Each row below holds a small network's activations on one input, seen along a few directions.
In each table, some parts of the input vary, and every possible input appears once, in random order.
Descriptions start from the smaller parts, as in this example, which fits no table here: line(4) and (point or line(11) or (values(2) and ring(8))).
Shared parts are said once, and a part with two or three values counts as separate values.
In the rows, zero is written as 128.

Other details of the inputs vary at random and push rows far along three fixed directions, the same in every table; ignore that.

A family of inputs:
x1: [130 242 180 138 153 182  21 102 195 121 131]
x2: [117 248 164 150 155 178   7 142 166 123 151]
x3: [150 146 142 108 131 113 147 147 162 164 141]
x4: [143 147 164 109 152 106 146 149 167 139 139]
x5: [142  63 157  83 144  88 142 111 118 170 170]
x6: [129  81 118 130 133 124 146  93  96 154 123]
x7: [115 172  52 169 123 135 226 244 176  52  90]
x8: [117  83 100 154 116 144 171  83 105  97  95]
x9: [113 173  53 160 108 145 223 225 171  42  94]
x10: [106 116 110 160 115 191  29  43  67  95 104]
x11: [169  83 191  55 125  45  85  99  93 214 179]
x12: [ 83 117  37 207 109 211 120  87  65  44  69]
x13: [ 86 144 128 123 123  96 171 161 188 145 120]
x14: [ 99 108  80 178 116 174 186 120 109  98  95]
x15: [126  82 109 129 125 122 133 113  71 147 121]
x16: [117 236 187 140 167 186  30 117 190 117 144]
x17: [154 125 178  88 142  70 188 173 173 158 161]
x18: [130  75 118 130 122 132 135  78  93 157 122]
x19: [161 136 166  78 138  55 170 204 157 160 151]
x20: [161 122 150  84 140  74 184 192 180 169 166]
x21: [141 143 166  99 135 104 110 178 148 130 150]
x22: [123  81  97 128 123 120 125 114  77 136 135]
x23: [113 111  80 166 105 147 172 143 107  69  63]
x24: [168 122 163  66 117  51 174 199 164 155 154]
x25: [125  66 120 122 122 127 138  82 102 136 141]
x26: [110 112  51 164  88 162 157 128  95  88  90]
x27: [110 130 127 173 133 183  53  22  83 131 103]
x28: [133 127 162 116 142 131  33  98  97 161 179]
x29: [138 149 154 126 147 115 150 153 157 159 141]
x30: [141 148 144 113 151 110 148 163 165 150 156]
x31: [150 157 142 112 145  99 123 180 147 150 146]
x32: [104 120  97 162 118 187  35  55  73 102 115]
x33: [129  67 123 123 122 109 131 103  75 125 115]
x34: [ 98 102  84 183 131 184 142  77 102  73  86]
x35: [144 128 124 109 109 116 144 143 118 136 112]
x36: [125 179  67 150 114 133 201 212 167  76  89]
x37: [128 219 180 136 155 175  27 110 191 117 141]
x38: [126 235 190 131 154 166   6 137 167 120 150]
x39: [132 233 175 152 146 177  25  92 178 135 130]
x40: [135  83 126 126 124 118 147  79  99 148 120]
x41: [134  68 146 105 130 103 161 115 115 157 162]
x42: [130  75 111 115 114 128 143  81  95 151 142]
x43: [124  73 113 115 117 132 139  79 101 135 138]
x44: [126  78 118 130 118 115 138  95  59 138 117]
x45: [ 70 212  95 161  93 136 160 221 192  73  89]
x46: [119 169  71 152 109 138 222 225 176  38  84]
x47: [144  45 161  99 122  76 147  69  78 193 160]
x48: [165 122 198  55 150  45 132 183 145 178 175]
x49: [129  66 124 114 114 125 138  73 102 130 133]
x50: [135  83 105 122 117 119 120 109  84 146 119]
Each input here is: values(2) and (point or (line(4) and ring(6))).
Changing only the values(2) part turns x21 into x34. The same change can be made to x26. Which row results? -> x42
A walk changes only the ring(6) part. It starts at x14 and steps to x41. List the rest of the walk in order. -> x16, x17, x47, x29
A walk changes only the line(4) part. It starts at x9 and steps to x32. List the rest of the walk in order. -> x12, x28

A family of inputs:
x51: [164 123 131 117 143 145 158 150 172 120 168]
x52: [126 120 128 147 133 111 238 152 146 135 112]
x53: [ 96 188 155 101 129 126  69 138 176 144 153]
x54: [143  64  81 149 103 133 136  69  40 111  89]
x55: [144 135 165 118 139 152  26  54 118 133 124]
x56: [ 97  82 116 131 107 156  49  82  65 130 137]
x57: [146  55  97 147 103 135 146  69  23 127 111]
x58: [148 105 145 108 124 106 165 156 159 108 124]
x59: [153 147 127 112 120  97 153 177 139  92 126]
x60: [142  86 141 100 115 110 125 127  98 116 170]
x61: [154 203 174 127 150 152  55 110 165 116 124]
x62: [142 141 123 113 116 106 158 182 143  82 134]
x63: [127 132 125 110 130  87 126 185 131 138 129]
x64: [166  93 147 110 130 106 162 110 111 147 119]
x65: [116  73  92 121 114  87 180 169  86 117 113]
x66: [122 140 138 140 138 170  28 118 111 152 176]
x67: [119 217  69 190 118 189 121 162 153  18  58]
x68: [133 150 133 149 149 162  51 115  98 167 158]
x69: [155  88 157  97 139 102 131 108 118 133 137]
x70: [ 99 150 121 108 119  97 155 169 158 132 120]
x71: [ 96  51  89 139 103 130 157  54  39 170 108]
x72: [ 89  98 136  97 109 113 131 125 125 150 164]
x73: [136 105 150 125 138 107 149  89 127 171 123]
x74: [131 132 104 175 124 182 122  81 104  82  70]
x75: [131 134 151 125 134  94 165 138 172 142 119]
x76: [135 214 194 140 169 144  75 108 178 165 143]
x77: [111 154 116 112 120  90 166 168 163 145 109]
x78: [102 124 110 105 112  88 184 186 167 123 120]
x79: [125 129 145 118 139 123  23  91  84 160 135]
x80: [103 130  58 146 112 151 223 196 172 109 129]
x81: [102  25  88 118  97 114 144 103  37 126 117]
x82: [181 133 136 124 147 138 166 148 164 149 155]
x83: [165 149 146 125 141 120 183 157 150 125 123]
x84: [136 142 122 116 138  89 148 192 126 144 122]
x85: [120 187  79 175 108 175 128 165 154  31  78]
x86: [112 152  88 165 110 183 106 118 119  44 102]
x87: [139 143 154 130 143  93 168 155 177 150 117]
x88: [ 85 149  74 214 131 235 148  96 161  64 103]
x89: [119 220 155 119 148 132  59 122 168 173 129]
x90: [108  29  85 125  97 111 136 104  44 129 110]
x91: [106  71 152 105 130 100 151  98 138 134 158]
x92: [164 177 157 124 140 138  38  93 108 143 135]
x93: [167 145 134 121 125 101 164 173 126 129 130]
x94: [124 112 161 113 141  89 158 136 166 138 136]
x95: [126 151 136 127 141 155  62  82 126 200 163]
x96: [122 145 126 106 131  87 152 157 153 170 116]
x97: [171  81 118 108 117 125 134 133 108 139 178]
x98: [162 156 158 111 131 118  41  97 107 139 138]
x99: [137 136 136 125 134 107 146 180 110 158 136]
x100: [140 129 178  99 147 139  63  89 140 124 165]
x101: [ 94 128 126  93 109 103 145 153 162 135 151]
x102: [143 197 169 149 172 172  80 109 186 172 160]
x103: [109 127 152 114 136 105 162 146 179 118 140]
x104: [120 150 129 111 128  99 166 159 145 172 126]
x105: [113  80 145 119 131 106 131  89 132 136 131]
x106: [134 131 123 122 133 101 163 187 114 151 127]
x107: [ 70 180  74 170 110 178  92 103 135  93  65]
x108: [122  37 121 131 112 152 144  68  69 102 135]
x109: [163 144 188 120 154 147  74  76 110 163 148]
x110: [103  90 165 116 136 117 136 105 143 133 168]
x111: [124 118  28 230 106 235 131  70  59  59  71]
x112: [ 89 213  93 203 129 190 151 145 201  46  54]
x113: [142 134 125 114 137  93 141 176 114 155 128]
x114: [145  86 152  96 131 113 141 113 119 118 143]
x115: [114 110 131 109 124 111 138 184 125 122 163]
Changing only one part turns x96 into x54. The same change can be made to x77. Which row results? -> x98
Changing only one part turns x69 into x65. The same change can be made to x51. Which row results? -> x66
What is each input in this table made of? -> ring(5) and (values(2) or line(11))
Change only the line(11) part in x61. List by row number the other rows that result. -> x55, x58, x64, x69, x74, x83, x100, x108, x109, x114
List by row number the other rows that have the ring(5) part in common with x94. -> x52, x73, x75, x76, x87, x88, x91, x102, x103, x105, x110, x112
A walk changes only the ring(5) part. It starts at x68 and steps to x111. List the rest of the walk in order. -> x82, x102, x95
Change only the values(2) part in x97. List by row number the other rows that result. -> x111
A walk changes only the line(11) part. It starts at x99 and steps to x106. List the rest of the walk in order. -> x113, x84, x79, x63, x65, x90, x81, x56, x115

A family of inputs:
x116: [105 104 128  93 116  92 143 170 135 149 161]
x117: [133 154 139 153 150 179 107  80 143 143 131]
x118: [160 161 146 126 137 117 188 163 175 112 115]
x119: [176 141 140 130 128 109 171 172 137 108 117]
x120: [105 138 114 110 116 101 154 189 150 100 112]
x121: [144 144 123 156 129 160 121 129 127  66 102]
x122: [152  49 133 117 124 126 105  72  75 124 149]
x123: [144 134 135 125 132 125 187 155 174  89 117]
x124: [129 158 142 147 139 172 101 106 171  90 134]
x125: [151 123 136  93 123  89 132 175 123 118 146]
x126: [ 73 162 117 168 131 173 131 120 168  99 116]
x127: [142 138 167 108 142 128 141 136 178 137 170]
x128: [139  85  65 141  94 108 208 167  74  90  89]
x129: [ 84 162 120 159 132 158 130 117 161  77  88]
x130: [170 142 122 142 141 125 194 188 147 127 125]
x131: [ 91 164 128 157 137 147 105  87 142 153 101]
x132: [168 127 169 101 141 111 135 160 146 138 172]
x133: [111 169  98 154 119 170 105 157 126  79 127]
x134: [ 93 143 119 121 118 144  68 126 131 111 135]
x135: [ 86  69  51 153  93 123 177 108  63 131  73]
x136: [140 175 144 128 147 151  21 112 104 166 156]
x137: [118  64  66 141  98 139 154 122  68  78 114]
x138: [167 183 159 144 151 156  54 101 131 152 129]
x139: [ 99  46 135 110 121 116 113  51  98 148 148]
x140: [104  62 124 102 119 107  71  70  55 208 151]
x141: [131 147 150  88 123  79 111 168 133 161 134]
x142: [137 151 197  83 147  73 103 122 160 192 151]
x143: [135 171 131 159 141 166 122  95 153 132 107]
x144: [128 102  84 152 113 145  98  84  50 140 104]
x145: [127  71 160  78 138  52 189 136 141 220 169]
Changing only one part turns x120 into x125. The same change can be made to x140. Which row results? -> x136
What is each input in this table made of? -> ring(5) and ring(6)
Change only the ring(6) part in x126. List by row number the other rows that result. -> x129, x131, x139, x142, x145
Change only the ring(6) part in x127. List by row number the other rows that result. -> x117, x118, x123, x124, x143
